A small network was shown many inputs. Here are its activations along a few directions, one row for each input.
Each table varies a few parts of the input and shows all the possible inputs, shuffled.
A made-up example of a description, with smaller parts first: line(6) and (point or line(11) or (values(2) and ring(8))).
Shared parts are said once, and a part with two or three values counts as separate values.

Other details of the inputs shift rows strongly along three fixed directions, in all tables alike. That doesn't count.
These rows show it; all are for the same input, with only those details redrawn:
|  -1 |  19 |   5 |   6 |  34 | -13 | -26 | -28 | -15 |   0 |  -3 | -26 |
|   0 |  -3 |  -7 | -12 | -32 |  20 |  11 |   2 | -16 |  20 |  20 |  17 |
|   4 |   7 | -17 | -11 | -38 |  27 |  17 |  -2 | -14 |  27 |  28 |  24 |
|   4 |   4 | -17 | -10 | -41 |  27 |  18 |   1 | -14 |  26 |  27 |  25 |
|  -2 | -10 |  -6 |  -8 | -34 |  14 |   9 |  17 | -15 |  15 |  13 |  18 |
| -11 | -24 |  22 | -27 | -20 |   8 |  -1 |  -1 | -23 |  12 |  13 |   3 |
|  -5 | -17 |  -7 |  26 |  -2 | -23 | -18 |  52 |  -8 | -19 | -28 |  -3 |
|   4 |   1 | -27 |  35 |  -9 | -15 | -11 |  50 |  -2 | -12 | -20 |   7 |

Rows:
r1: |   9 |  37 | -14 |  18 |  25 |  14 | -15 | -34 |  -6 |   4 |   2 |  -8 |
r2: |  -1 | -29 |  27 | -24 |  12 | -19 |  -4 | -12 |   4 | -16 |  -2 | -22 |
r3: |   4 |  42 | -20 |  20 |  13 |  11 |  -9 | -18 |   4 |   6 |  -9 |   9 |
r4: |  -6 | -33 |  19 | -37 | -19 |   3 |  14 |  -6 |   3 |  -7 |  16 |  -2 |
r5: |  -7 |  24 |  10 |   3 |  30 | -15 | -22 | -26 |  -4 |   8 | -14 | -19 |
r6: |  -5 |  49 | -18 |   8 |  22 |  -2 | -15 | -33 |   0 |   9 |   1 |  -5 |
r7: |  -5 | -17 |   0 |  26 |   3 | -21 | -18 |  45 |  -5 | -14 | -29 | -10 |
r8: |   7 |   6 | -15 |  -7 | -34 |  43 |  18 |  -2 |  -8 |  27 |  24 |  27 |
r9: |  20 |  -4 | -32 |  35 | -12 |  -4 |   8 |  47 |  29 | -31 | -21 |  14 |
r10: |  10 |  34 | -18 |  12 |  10 |  20 |  -4 | -31 |  -3 |  23 |  16 |  -4 |
r11: |  -2 |  19 |   6 |   4 |  34 | -12 | -25 | -31 | -15 |   1 |  -2 | -26 |
r12: |  19 |  -8 | -29 |  32 | -11 | -19 |   7 |  50 |  28 | -23 | -21 |   2 |
r13: | -17 | -19 |  23 | -21 | -20 |  11 |   2 |   6 |  -6 |  20 |  -1 |  11 |
r14: | -22 | -16 |  34 | -21 |   7 | -17 | -19 |  -2 | -15 |   1 | -14 |  -7 |
r15: |  14 |  30 | -17 |   1 |  10 |   1 |  25 | -33 |  15 |   5 |  23 |   5 |
r16: |  -8 |  -9 |  -8 | -12 | -34 |  18 |   9 |  13 | -14 |  11 |  16 |  17 |
r17: |  18 |  33 | -23 |  19 |  17 |  -5 |  21 | -20 |  22 |   0 |   8 |  -1 |
r18: |  -9 | -32 |  35 | -10 |  19 | -19 |   7 |   5 |  12 | -17 | -10 | -13 |
r19: |  14 |  29 |  -8 |  14 |  35 |  -1 |   9 | -28 |  23 |  -9 |   3 |  -6 |
r20: |   0 |   9 | -26 |  34 |  -8 |  -3 |  -8 |  50 |  13 |  -7 | -31 |  21 |
r21: |  -1 | -34 |  33 | -21 |  14 | -10 |  -4 | -10 |  11 | -11 |  -4 | -23 |
r22: |  -6 | -28 |  32 | -28 |  -8 |  10 |  26 | -10 |   4 |  -8 |  10 |  10 |
r23: | -17 | -26 |  33 | -21 |  21 | -24 |   6 |  -7 |   4 | -24 |  -2 | -16 |
r24: |   0 | -34 |  31 | -21 |  16 |  -7 |  -6 |  -6 |  11 | -18 |  -9 | -19 |
Describe the family of inputs behind these rows. -> line(4) and line(6)
Changing only the line(6) part turns r16 into r7. The same change can be made to r23. Which row results? -> r17
A walk changes only the line(4) part. It starts at r18 and steps to r21. List the rest of the walk in order. -> r10, r13
Change only the line(6) part in r3. List by row number the other rows that result. -> r5, r6, r13, r14, r20
A walk changes only the line(6) part. It starts at r9 and steps to r24. List the rest of the walk in order. -> r21, r12, r2, r4

Rows:
r25: |  -1 | -12 |  15 | -25 | -17 |  27 |  15 | -23 |  -3 |   0 |  12 |  19 |
r26: |  -1 |  15 |  15 |  -3 |  29 |  -2 | -16 | -45 |  14 |  14 |   0 | -32 |
r27: | -16 |  -9 |  13 | -13 | -26 |  18 |  33 |   0 |  -2 |  19 |  26 |  19 |
r28: | -12 |  11 |  13 |   6 |  32 |   6 | -14 | -32 |   9 | -13 |  -4 | -20 |
r29: |   8 | -22 |  11 | -34 | -16 |  24 |  16 | -15 | -11 |  15 |  40 |   2 |
r30: |  -6 |  54 |  -2 |  20 |  39 |   2 | -19 | -37 | -21 |  23 |   0 |  -7 |
r31: | -32 | -39 |  21 |  -4 | -12 | -35 | -37 |  54 | -31 | -15 | -35 |  -8 |
r32: | -11 | -25 |   7 |  -2 | -36 |   9 | -18 |  44 | -16 |  22 | -21 |  15 |
r33: |  14 |  18 | -22 |  24 |  33 |  -4 | -10 | -10 |   6 |  -9 |   6 | -26 |
r34: |  -5 | -21 |  -7 | -13 | -34 | -15 |   9 |  35 |   0 |  -9 |   1 |  21 |
r35: |   2 | -19 |  33 | -12 |  14 | -17 | -15 | -12 |   3 |  -5 | -27 | -25 |
r36: |   1 | -12 |  34 | -22 |  28 | -16 | -21 | -29 |   6 |   3 | -10 | -21 |
r37: | -11 | -21 |  31 |  -1 |  12 | -23 |   7 |  11 |  -7 | -12 | -15 |   2 |
r38: | -14 | -19 |  28 | -30 |  -9 |   6 |  24 |   3 |  -4 |  12 |  18 |  16 |
r39: |  13 | -20 |  16 | -27 | -15 |  19 |  15 | -31 | -18 |  11 |  32 |  -1 |
r40: |   5 |  37 | -51 |  21 | -26 |   6 |  16 |   2 |  14 |  11 |  20 |  11 |
r41: |   2 | -19 | -14 |  23 | -12 |  -6 |  -2 |  58 |  19 | -35 | -28 |  26 |
r42: | -20 |  -5 |  19 | -29 |  19 | -19 | -11 | -26 |  -7 |  -3 |   5 | -28 |
r43: |  10 |   8 | -35 |   5 | -53 |   3 |  28 |  29 |   1 |   1 |   6 |  26 |
r44: |  11 | -21 |  18 | -38 | -14 |  23 |  15 | -31 | -16 |  16 |  41 |   4 |
r45: |   4 |  34 | -34 |  40 |  17 |  -8 |  14 |  18 |  18 |   0 |  -5 |   8 |
r46: | -12 | -26 |  -5 |   3 | -10 | -36 | -10 |  60 |   6 | -27 | -22 |   0 |
r47: | -23 |  -6 |  24 |   1 |  23 |   2 | -42 |   2 | -24 | -11 | -29 | -10 |
r48: |  -2 |   0 |  27 | -12 |  24 |   6 |  -7 | -35 |  -3 | -17 | -11 | -15 |
r49: |   7 |  32 |  -1 |  24 |  29 | -14 |   6 | -17 |   2 |  -6 | -11 |  -9 |
r50: |  15 |  21 | -38 |  34 |   4 |  -4 |  -3 |  24 |  31 |   4 | -19 |  -2 |
r51: |  13 |  39 | -25 |   8 |  -3 |  12 |  28 | -19 |   8 |  20 |  26 |  30 |
r52: |  13 |  17 | -33 |  21 | -21 |  26 |  -7 |  11 | -26 |  22 |  16 |  13 |
r53: |   1 |   9 |  -7 | -25 | -15 |  39 |  19 | -24 |   7 |  12 |  26 |  25 |
r54: |   2 |   0 | -17 |  20 |   0 | -37 |  -8 |  28 |   2 | -26 | -22 |  -3 |
r55: |  21 |  14 | -14 |   3 | -14 |  10 |   8 | -14 |  15 |  17 |   0 |  11 |
r56: |  18 |  23 | -39 |  41 |  10 |   5 |   0 |   2 |  10 |  -5 |  12 | -12 |
r57: |  -4 | -18 |  26 | -18 |  19 | -15 | -18 |  -3 |  12 |   0 | -16 | -19 |
r58: |   8 | -46 |  14 | -11 | -36 |  10 |  18 |  30 | -15 |  -8 |   5 |   4 |
r59: |   0 |  25 | -19 |  25 |  37 |   0 | -13 |  -8 |  18 | -20 | -16 | -12 |
Describe the family of inputs behind these rows. -> values(5) and (point or line(6))
List by row number the other rows that have the values(5) part in common with r47. -> r25, r28, r41, r48, r53, r59
Change only the line(6) part in r58. List by row number the other rows that result. -> r29, r33, r39, r44, r56

Rows:
r60: |   5 |  10 |  -8 | -19 |  -5 |  34 |  15 | -33 |  -6 |   5 |  29 |  16 |
r61: |   4 | -19 |   9 |  22 |  10 | -17 |  -7 |  40 |   8 |  -9 | -34 |  -8 |
r62: |  -7 |   0 |   5 |  -2 |  11 | -13 | -18 |  -2 |  12 | -11 | -27 | -13 |
r63: |   5 |  26 | -30 |  35 |  -5 |  -1 |  14 |  31 |  18 |   1 |  -7 |  31 |
r64: |  16 |  24 | -10 |   3 |  20 |  -6 |  -4 | -46 |  -2 |  -4 |  18 | -25 |
r65: | -26 | -12 |  12 |  -8 | -24 |   9 | -17 |  24 | -45 |  15 |  -1 |  14 |
r66: | -17 | -16 |  14 |   9 |  12 | -22 | -17 |  32 |  17 | -15 | -39 | -13 |
r67: |   3 | -28 |  -1 |   7 |  12 | -25 | -17 |  33 |   4 | -38 | -14 | -18 |
r68: |  -3 | -15 |  23 |  -4 |  37 |  -1 | -25 | -13 |   4 | -10 | -13 | -28 |
r69: |   4 | -13 |  16 | -26 | -12 |   5 |  25 | -17 |  -9 |  21 |  28 |  -2 |
r70: |  -3 |  -6 |  22 |  -9 |  25 | -20 | -28 | -16 |   4 |  -5 | -23 | -15 |
r71: |  -7 |  28 | -10 |   6 |  12 |  -6 |   1 | -15 |   8 | -11 |  -8 |   3 |
r72: | -10 | -31 |   8 |  -3 | -19 |  18 |  16 |  37 |   0 |  -9 |   5 |  21 |
r73: | -13 |  12 | -12 |  -1 | -21 |  15 |  26 |  11 |  10 |   8 |   6 |  27 |
r74: |  -5 |  28 | -13 |  11 |   5 |  10 | -38 | -11 | -29 |  27 |  -5 |  -7 |
r75: |  13 |  21 | -31 |  31 | -10 |   2 |   2 |  29 |  26 |  10 | -13 |  22 |
r76: |  11 |  15 | -25 |  33 |  -5 |   1 |   7 |  14 |   4 | -18 |  -7 |  11 |
r77: |   3 |  28 | -17 |  -3 |  13 | -15 |  -2 | -28 |  11 |  -5 |   5 | -16 |
r78: |  -5 | -40 |  16 |  -4 | -31 |  15 |   8 |  30 |   2 |   4 |  -6 |   7 |
r79: |   0 | -14 |  19 | -21 | -15 |  10 |  22 |  -5 | -14 |   4 |   9 |  17 |
r80: |   4 | -12 | -10 |  29 |   2 | -21 |   0 |  36 |   9 | -20 | -10 | -12 |
r81: |   5 | -22 |  29 | -34 | -15 |  15 |   7 | -20 | -11 |  15 |   6 |   0 |
r82: |  -3 |  33 | -11 |  -2 |  24 | -10 |   1 | -36 |  12 |   6 |  12 | -20 |
r83: |   3 |  35 |  -1 |  -1 |  26 |  -3 |  -4 | -41 |   1 |   3 |   4 |   5 |
r84: | -13 | -32 |  18 |  -3 | -24 |  12 |  20 |  24 |  -7 |  -3 |   3 |  17 |
r85: |  16 |  40 | -27 |  29 |   6 |  12 |  24 |  -3 |   6 |  11 |   9 |  19 |
r86: |  18 |   3 | -11 | -14 | -23 |   5 |  25 |  -9 |  -5 |  12 |  26 |   9 |
r87: |  28 |  23 | -47 |  26 | -11 |  24 |  -1 |  14 |  19 |  -5 |   1 |  14 |
r88: |   8 |   7 |  -3 | -27 | -15 |   2 |  14 | -30 |  -1 |  17 |  29 |   8 |
r89: |  -4 | -16 |  15 |  -6 |  34 | -14 | -15 | -12 |   1 | -16 |   5 | -32 |
r90: | -19 | -20 |   3 | -15 | -35 |   1 | -14 |  25 | -41 |  20 |   9 |   4 |
r91: | -10 |  -8 |  26 |  -8 |  34 | -35 | -16 | -14 |   3 |  -5 |  -6 | -26 |
r92: |  -2 | -28 |  33 | -31 | -14 |  18 |  -3 | -28 | -11 |   7 |   9 |  -9 |
Changing only one part turns r64 into r76. The same change can be made to r69. Which row results? -> r85
Describe the family of inputs behind these rows. -> values(3) and (point or (values(2) and line(5)))
Change only the values(2) part in r76. List by row number the other rows that result. -> r84
List by row number the other rows that have the values(3) part in common with r68. -> r61, r62, r66, r70, r74, r75, r78, r81, r87, r92
